Each row below holds a small network's activations on one input, seen along a few directions.
In each table, some parts of the input vary, and every possible input appears once, in random order.
Descriptions start from the smaller parts, as in this example, which fits no table here: one of 8 places around a ring, together with either a single point or one of 9 places along a line or (one of 3 separate values, together with one of 6 places along a line).
Shared parts are said once, and a part with two or three values counts as separate values.

Table:
R1: [ 37 -16 -17   5   3  23 -34  35  12 -60  44   8]
R2: [  0  -9 -20   0 -16  -5  38   0 -42  24   1   5]
R3: [ 15   8  -5  11 -21   8  40 -10 -30  19  -1  -9]
R4: [ 42  -3  -2  29 -31 -16 -23  26  17 -74  17   5]
R5: [  9  16  11 -18  -4 -23   2 -14 -41  31   0  14]
R6: [-18 -18   5  12  -5  42  18  13 -18  28 -16  -4]
R7: [ -6   3 -10  18 -24  25  31  -7  16  33 -13 -27]
R8: [ 18   2   6 -13  23 -18  -2 -14 -47  35   2   9]
R9: [-22 -19   3  21  27  41   5  -2  28  27  14  13]
R10: [-30  -2   0  14 -30  11  16   8  -3  35   0   0]
R11: [ 28 -11  -8  26  -7  -2 -43  36   6 -64  30  18]
R12: [ 20  21  20 -31  24 -18  19 -16  12  12 -25 -15]
R13: [-18 -14 -20 -13 -16  -8 -68  -7 -14 -70  14 -24]
R14: [ 39   1   6  30 -18 -19 -21   5  28 -70  30  -8]
R15: [ -7  -9 -12   0   2  -7  21  28 -32  34  24 -23]
R16: [-10 -16  -1  19  -4  11  36 -27  45  18   2   1]
R17: [-11 -29  10  18  -5  29  -1  26  -7  41  -9 -25]
R18: [ -8  10  13 -45  31 -18   1  11  -6  22 -15   9]
R19: [-20   0  -5  33  -4  12  23 -18  40  18  -3  17]
R20: [ -1 -18  15  29 -34   9  15 -12   3  34 -17 -14]
R21: [ 18  30  -4 -18  -1 -10  23 -27 -30  22  -3   4]
R22: [  0   3  22 -42  37  -4  -6  27  -7  21 -21 -12]
R23: [ -3  13   7  -4  19  -9  26  -7  49   9 -10   7]
R24: [-17   0 -18  -9 -25  -8 -61 -15 -19 -77  -5 -15]
R25: [ -8  15   8  -3  15   7  18 -10  36   4 -26  31]
R26: [-38  -6   6  15  -8  19  20   0  23  14   1  31]
R27: [ 40  21   8  -6   3 -19   5 -31 -20  35 -10 -13]
R28: [-24   0  22  -1  29 -14  24   1  14  -4 -17  34]
R29: [-11  21  20 -42  11 -27   1  -2  -3  22 -15  18]
R30: [  0  13 -26  -2 -26   8 -57 -31  -5 -74  -8 -22]
R31: [ 19   9 -12 -20  32  -2  -2   3 -37  38  11  -6]
R32: [ 19  19  -6  16 -15   0  34 -18 -13  31  16 -24]
R33: [-13 -11 -28 -28  -9   0 -73  -6  -1 -58  29 -30]
R34: [  0  -7  -6  15   2  11  21  18 -50  22  -4  -5]
R35: [ -6  12 -17   0 -25 -16 -51 -18   5 -74  -5 -49]
R36: [ 19  -4 -16  21 -26 -22 -24  41   9 -71  23  21]
R37: [-15  -6   7  -8  46   6  -1  21  30  17  -1  17]
R38: [-18 -16  14 -14  31  -4   9  -2  22  13   2  35]
R39: [  6  23  18 -42   1 -23   7 -13  15  23 -20   7]
R40: [-25 -24  13  26  19  30  15   8  13  12 -15  22]
Question: What do these inputs look like to the network?
Answer: one of 5 places along a line, together with either one of 2 separate values or one of 6 places around a ring
Question: The inputs of R35 and R33 match in every part but the place on the line of 5. If R7 is changed in the same way as R35 into R33, which row does it become?
Answer: R17
Question: Which other rows does R28 become when the place on the line of 5 takes its other values? List them by row number.
Answer: R23, R25, R37, R38
Question: Which other rows does R8 become when the place on the ring of 6 takes its other values? List them by row number.
Answer: R6, R18, R34, R38, R40
Question: Which other rows does R36 become when the choice among 2 separate values takes its other values? List them by row number.
Answer: R24
Question: List by row number the other rows that have the place on the line of 5 in common with R20.
Answer: R3, R4, R19, R21, R25, R30, R39
